Each row below holds a small network's activations on one input, seen along a few directions.
Each table varies a few parts of the input and shows all the possible inputs, shuffled.
A made-up example of a description, with smaller parts first: one of 8 places around a ring, together with either a single point or one of 9 places along a line or (one of 3 separate values, together with one of 4 places along a line).
Shared parts are said once, and a part with two or three values counts as separate values.
(in the rows, 128 means zero)

Other details of the inputs vary at random and push rows far along two fixed directions, the same in every table; ignore that.

Rows:
R1: [146  74 154 187 139  94  26 169 164 149 149  83 129]
R2: [114 154 138  78 101 145 180  70 106 114 118 132 127]
R3: [141 109 114 213 148 113  72 195 155 154 110 107 143]
R4: [ 98 221 126  61 123 126 104 179 112 178  22 149 190]
R5: [103 158 147  74 110 151 169 100  93  97 131 155 102]
R6: [ 87 221 135  59 130 132  91 206 101 160  39 171 164]
R7: [111 158 160  66 128 132 165  85  97 114 141 161 117]
R8: [145 108 108 209 145 112  68 194 161 154 107 109 143]
R9: [100 179 108  99 126 141 187 115 121 118 126 160 128]
R10: [111 181 101  90 123 145 184 116 125 116 123 160 137]
R11: [115 149 146 130 132 111  63 164 158 164  89 108 169]
R12: [ 76 216 112  73 128 132 106 198 110 152  23 157 176]
R13: [134  67 158 141 136 116 142  77 127  95 196 114  93]
R14: [142  57 155 143 127 119 153  58 139 104 191 103 107]
R15: [145 110 113 164 129 137 161 108 131 109 148 133 111]
R16: [118 150 158  66 119 136 176  68 106 124 135 148 131]
R17: [141 103 108 150 124 128 157 108 141 117 171 125 110]
R18: [110 152 132  79  99 153 174  87  90 103 121 143 112]
R19: [161  58 139 132 103 133 143  79  96 113 177 112  89]
R20: [156 109 101 202 143 115  64 195 165 152 104 109 150]
R21: [159 108  91 183 137 105  58 195 175 157 127  98 154]
R22: [171  71 134 137 166 151 147  72 129 108 198 117  70]
R23: [153  60 126 189 131  95  47 168 163 160 118  71 149]
R24: [136  65 144 140 123 129 143  99 112  93 182 119  83]
R25: [131 102 118 160 129 128 162 108 132 117 177 121 106]
R26: [125 186 102 102 128 151 187 114 117 105 103 163 137]
Description of these inputs: either a single point or (one of 2 separate values, together with one of 5 places along a line) or (one of 3 separate values, together with one of 5 places around a ring).
Change only the choice among 3 separate values in R24. List by row number the other rows that result.
Answer: R5, R6

Rows:
R27: [141  93 156 112 143 108  90 118 137 141 144 104 130]
R28: [162  73 133 175 150 140 130 117 132 100 200 119  74]
R29: [117 148 112 127 128 152 176 134 101  99 124 160 100]
R30: [113 162 144 128 167 100  66 177 168 166  74 119 185]
R31: [ 97 165 104 161 132 107  87 218 160 150  82 138 163]
R32: [ 82 236 134  34 153 156 128 159 102 138  58 186 143]
R33: [143 150 108 126 114 128  61 198 126 169  59 124 170]
R34: [ 97 143 130 123 106 109  56 200 125 158  62 110 166]
R35: [154 122 106 154 139 117 122 119 172 142 154 114 138]
R36: [174  99 128 128 132 129  92 124 131 147 137 117 115]
R37: [ 75 252 109  78 153 153 154 187  92 133  55 196 147]
R38: [130 153 111 162 180 128  49 212 159 163  92 127 144]
R39: [145  89 136 131  94 117 101 116 125 142 130  94 145]
R40: [171  37 155 161 133 128 107 109 118 102 213 109  64]
R41: [142  57 167 134 134 119 107  80 134 115 198  95  89]
R42: [113  98 149 167 117 109 114 135 141 120 131 118 128]
R43: [134 154 128  35 104 174 245  30  69 102 139 169  99]
R44: [126 138 123 163 116 104  63 178 163 170  70  99 195]
R45: [142 115 116 150 161 113 120 128 170 132 158 119 139]
R46: [121 116 119 176 142 109 121 153 145 125 164 130 122]
R47: [103 177 120 146 157 110  74 214 169 153 102 136 162]
R48: [136 110  94 177 110 115 135 135 150 124 137 106 137]
R49: [116 112 156 149 155 116  99 118 161 133 145 111 129]
R50: [124 113 128  87  92 163 206  64  68  76 154 151  80]
R51: [166  32 146 175 127 122 112 108 103 104 210 115  63]
R52: [ 79 176 157  96 129 128 180  99 105 106 124 167 128]
R53: [170 103  99 160 138 138 127 133 139 150 130 113 125]
R54: [121 143 139 101 117 133 181  71 129 135 118 126 150]
R55: [ 59 239 158  27 132 134 127 166 102 138  60 172 156]
R56: [125 127 124 150 127 117  42 228 124 155  76 129 138]
R57: [116  96 136 168 107 113 117 127 139 120 124 105 138]
R58: [173 116 105 155 149 137 112 130 147 142 138 119 118]
R59: [122 134 147  43  96 152 224  23  86 112 150 137 114]
R60: [151 144  86 172 133 128  70 207 148 167  70 116 166]
R61: [150 109 100 159 126 119 137 122 164 150 145 108 145]
R62: [ 81 210 122  67 152 151 203  92 131 105 133 177 132]
R63: [138 153 128 108 163 119  50 198 138 167  74 135 156]
R64: [ 75 201 164  63 134 141 189  94 111 100 119 171 130]
R65: [147 114 143 145 134 112 110 100 160 144 135 103 145]
R66: [112 179 117  60  95 159 193  99  71 104  87 164 118]
R67: [172  60 101 189 115 137 153 101 120 103 168 102  87]
R68: [138 125 155  54 106 143 203  17  97 102 173 132 100]
R69: [165  67 103 182 104 122 162  83 151 111 191 101 119]
R70: [117  86 151 137 106 111  96 142 118 126 137 112 116]
R71: [117  95 158 137 125 105  89 142 112 133 151 117 114]
R72: [148  56 137 181  98 115 149  69 133 103 169  88 112]
R73: [116 198 114  60 163 161 200  98 107 108 110 181 125]
R74: [ 81 196 102  86 104 148 225 102 110  90 112 169 135]
R75: [143 101  98 177 124 136 123 157 123 117 126 115 112]
R76: [160  26 142 163  85 115 125  70 116 107 187  75  93]
What do these inputs look like to the network?
Answer: one of 5 places around a ring, together with one of 10 places around a ring
Changing only the place on the ring of 5 turns R48 into R67. The same change can be made to R74. Which row results?
Answer: R75
Start at R40 and move only the place on the ring of 10, one step at a time. The first step leads to R32. Which rows follow, in order?
Answer: R63, R36, R43, R33, R66, R50, R56, R51
Change only the place on the ring of 10 in R42. List by row number the other rows that result.
Answer: R30, R44, R49, R52, R54, R57, R64, R65, R72

Rows:
R77: [114 172 103 116 116 153 193 114 115 114 127 157 121]
R78: [110 166 134  88 110 139 174  99 104 119 102 153 140]
R79: [123 132 131 124 132 111  70 181 134 155 102 121 148]
R80: [135 135 141 130 146 117  69 169 137 159 108 127 142]
R81: [147 130 103 147 124 144 189  94 122 107 158 143 113]
R82: [ 80 208 112 136 162 128  90 229 135 148  51 161 159]
R83: [104 160 140  71 119 145 163 107  90 117 108 151 120]
R84: [123 132 141 123 128 122 107 127 141 133 121 115 140]
R85: [133 133 136 132 134 116  73 174 129 155  96 125 145]
R86: [121 143 138 132 138 114  68 163 155 155 101 112 157]
R87: [119 140 134 131 139 106  76 167 153 162 107 117 161]
R88: [111 186 134 101 140 121  76 193 125 165  59 145 165]
R89: [126 138 140 123 140 120  60 175 140 152 101 116 142]
R90: [142 126  98 140 128 147 184  90 132  96 156 135 106]
R91: [147  65 139 152 119 123 102 122 118 126 152 102 103]
R92: [123 134 133 122 136 110  69 180 136 156 105 121 148]
R93: [162  85  97 181 142 134 131 122 160 114 155 106 114]
R94: [127 114 152  98 132 140 153  82 107 114 160 133  97]
R95: [119 127 139 127 126 120 114 131 131 140 114 116 139]
R96: [121 127 134 123 124 113 115 134 136 139 125 120 145]
R97: [ 99 168 145  78 128 140 170  91 112 123 116 148 132]
R98: [121 128 137 122 129 113 114 132 139 141 128 121 144]
R99: [144 129 107 148 114 145 186  99 122 110 161 145 110]
R100: [117 175 101 114 112 153 187 113 123 107 129 156 121]
R101: [138 122 101 143 132 148 191  90 124 104 154 136 106]
R102: [121 164  91 106 139 147 197 110 129 110 121 155 132]
R103: [148  67 135 148 117 116 104 125 125 125 162 106 109]
R104: [103 167 138  78 113 140 167  93 114 111 111 143 135]
R105: [119 129 142 126 130 121 113 129 133 142 117 117 138]
R106: [127 175  98 116 134 150 195 108 118 113 117 162 131]
R107: [115 170 145  73 131 142 158 108 101 123 115 160 125]
R108: [122 131 138 124 123 122 108 128 139 132 118 115 141]
R109: [129 141 138 141 137 111  81 164 146 160  96 120 159]
R110: [147  70 146 148 129 121 100 119 124 130 159 102 103]
R111: [109 159 136  73 112 147 156 106  97 108 111 148 121]
R112: [158  72 141 154 123 119 104 121 122 127 157 110 108]
R113: [ 94 209 113 140 160 125  95 222 136 146  58 168 163]
R114: [146  73 135 159 110 119 107 110 139 119 151  94 120]
R115: [118 170  91 109 131 144 196 111 123 111 126 158 129]
R116: [122 116 139 106 112 126 171  80 117 110 155 130 120]
R117: [147  69 144 149 125 121 101 120 122 129 157 102 103]
R118: [115 172  97 112 113 144 192 119 121 114 133 160 126]
R119: [117 135 133 138 128 112  80 168 140 158  87 111 157]
R120: [151  75 145 144 126 122  94 118 132 122 163 101 105]
R121: [110 171 139  84 117 136 173  98 108 121 106 154 140]
R122: [134  85 120 185 146 117 124 145 143 107 178 127  99]
R123: [142  68 136 163 113 118 112 112 131 128 148  96 117]
R124: [154  81 147 161 132 114 109 106 144 135 163 107 121]
R125: [116 174  93 110 123 144 196 114 121 112 129 159 129]
R126: [101 164 132  78 111 132 174 102 109 117 114 148 141]
R127: [154  74 139 166 117 114 114 111 135 129 153 103 123]
R128: [148  69 137 146 121 115 103 125 127 126 165 106 110]
R129: [169  84  99 188 146 131 137 122 152 123 154 113 120]
R130: [122 110 141 113 110 135 172  75 108 108 146 125 113]
R131: [117 132 123 136 120 107  82 174 142 155  92 115 163]
R132: [128 126 140 114 125 128  99 138 124 129 120 121 126]
R133: [151  72 141 147 120 123  96 120 128 119 158 100 106]
R134: [119 177  97 112 122 152 192 107 124 104 125 155 124]
R135: [121 137 129 137 123 114  73 169 146 149  88 109 160]
R136: [137  89 124 188 146 127 118 141 145  98 171 122  94]
R137: [151  79 149 141 136 124  91 115 138 125 169 104 103]
R138: [154  77 143 163 124 113 113 109 139 131 157 104 122]
R139: [158  69 139 156 120 121 104 121 120 126 154 110 108]
R140: [102 182 132  93 143 116  72 197 133 166  71 140 165]
R141: [140 117 101 140 140 151 191  90 130 104 149 133 110]
R142: [106 165 142  65 133 137 156 108 108 123 130 156 124]
R143: [122 134 141 126 143 118  66 176 132 159  97 118 140]
R144: [137 126 103 144 124 147 191  93 122 105 158 136 106]
What do these inputs look like to the network?
Answer: one of 4 separate values, together with either a single point or one of 4 places along a line or (one of 2 separate values, together with one of 6 places along a line)
Changing only the choice among 4 separate values turns R109 into R105. The same change can be made to R112. Which row results?
Answer: R83
Change only the choice among 4 separate values in R118. List by row number the other rows that result.
Answer: R77, R99, R100
Change only the choice among 4 separate values in R142. List by row number the other rows that result.
Answer: R80, R94, R137
Start at R114 and move only the place on the line of 6, one step at a time. The first step leads to R135. Which rows follow, in order?
Answer: R104, R108, R84, R86
